Each row below is a small network's average activation on inputs in which a field has the value named, seen along a few directions.
Values that are neighbours, or in one group, have similar rows; names and order tell nothing.
(in the rows, 500 means zero)
Random noise pushes rows far along 4 fixed directions. That doesn't count. These rows show it; they differ only by the noise:
[540, 515, 481, 429, 590, 278, 658, 534, 530, 535, 516, 492, 639, 379]
[393, 535, 564, 450, 516, 594, 438, 467, 490, 497, 653, 443, 611, 674]
[408, 583, 561, 688, 582, 358, 542, 465, 526, 620, 578, 582, 542, 423]
[409, 444, 364, 466, 329, 426, 519, 413, 520, 557, 655, 612, 510, 450]
[542, 609, 487, 261, 474, 670, 469, 457, 406, 401, 607, 244, 547, 628]
[403, 483, 480, 642, 517, 256, 595, 474, 570, 636, 583, 681, 573, 364]


Values of NAMEG:
mudem: [489, 399, 597, 660, 623, 455, 606, 454, 520, 506, 526, 655, 440, 480]
bem: [416, 280, 468, 331, 316, 390, 524, 599, 514, 394, 438, 572, 575, 526]
kis: [734, 424, 380, 141, 302, 532, 560, 577, 487, 445, 492, 441, 562, 609]
negu: [538, 648, 613, 495, 614, 528, 474, 470, 398, 541, 289, 424, 459, 414]
zubi: [481, 449, 566, 205, 371, 725, 419, 510, 345, 343, 411, 317, 560, 662]
zevu: [471, 456, 538, 543, 579, 557, 535, 561, 639, 408, 466, 627, 651, 573]
somip: [478, 429, 506, 639, 567, 481, 370, 477, 473, 503, 511, 484, 604, 592]
reku: [483, 387, 692, 617, 746, 357, 404, 626, 588, 445, 441, 505, 717, 739]
vagef: [582, 477, 428, 433, 413, 334, 504, 567, 483, 353, 382, 418, 405, 415]
bule: [546, 455, 638, 403, 734, 560, 476, 624, 581, 496, 452, 381, 575, 506]
liga: [565, 571, 519, 527, 430, 398, 535, 482, 508, 589, 578, 608, 455, 404]
lene: [492, 654, 506, 557, 614, 608, 417, 536, 535, 436, 401, 518, 475, 531]
nes: [489, 432, 530, 535, 402, 667, 483, 402, 539, 410, 600, 599, 496, 598]
tolar: [483, 588, 548, 748, 720, 390, 522, 500, 459, 588, 485, 428, 593, 439]
radis: [478, 373, 425, 662, 497, 281, 678, 570, 694, 676, 373, 656, 491, 333]
kitot: [383, 428, 454, 453, 499, 422, 421, 483, 593, 528, 424, 753, 577, 542]
rosad: [529, 568, 612, 579, 714, 570, 547, 565, 377, 464, 486, 405, 378, 510]
mek: [453, 310, 363, 415, 369, 524, 490, 483, 660, 591, 532, 564, 481, 458]
modas: [611, 620, 402, 448, 497, 374, 657, 468, 448, 490, 507, 420, 472, 295]
kule: [525, 258, 418, 305, 517, 381, 605, 652, 533, 500, 496, 620, 541, 371]
mefon: [659, 507, 302, 645, 327, 288, 683, 509, 536, 681, 375, 628, 298, 215]
The values of NAMEG form a ring.
Q: Going along NAMEG from mudem by way of its neighbour rosad, in what order are somip, reku, vagef, liga, nes, tolar, modas met?
A: liga, modas, tolar, somip, reku, vagef, nes
Q: Which values are neighbours of lene? Give them in the order they are listed.
A: zevu, kitot
Q: Which values are neighbours of bule? Give them in the order they are listed.
A: mek, kule
Q: Which values are neighbours of zubi? Give them in the order they are listed.
A: bem, negu
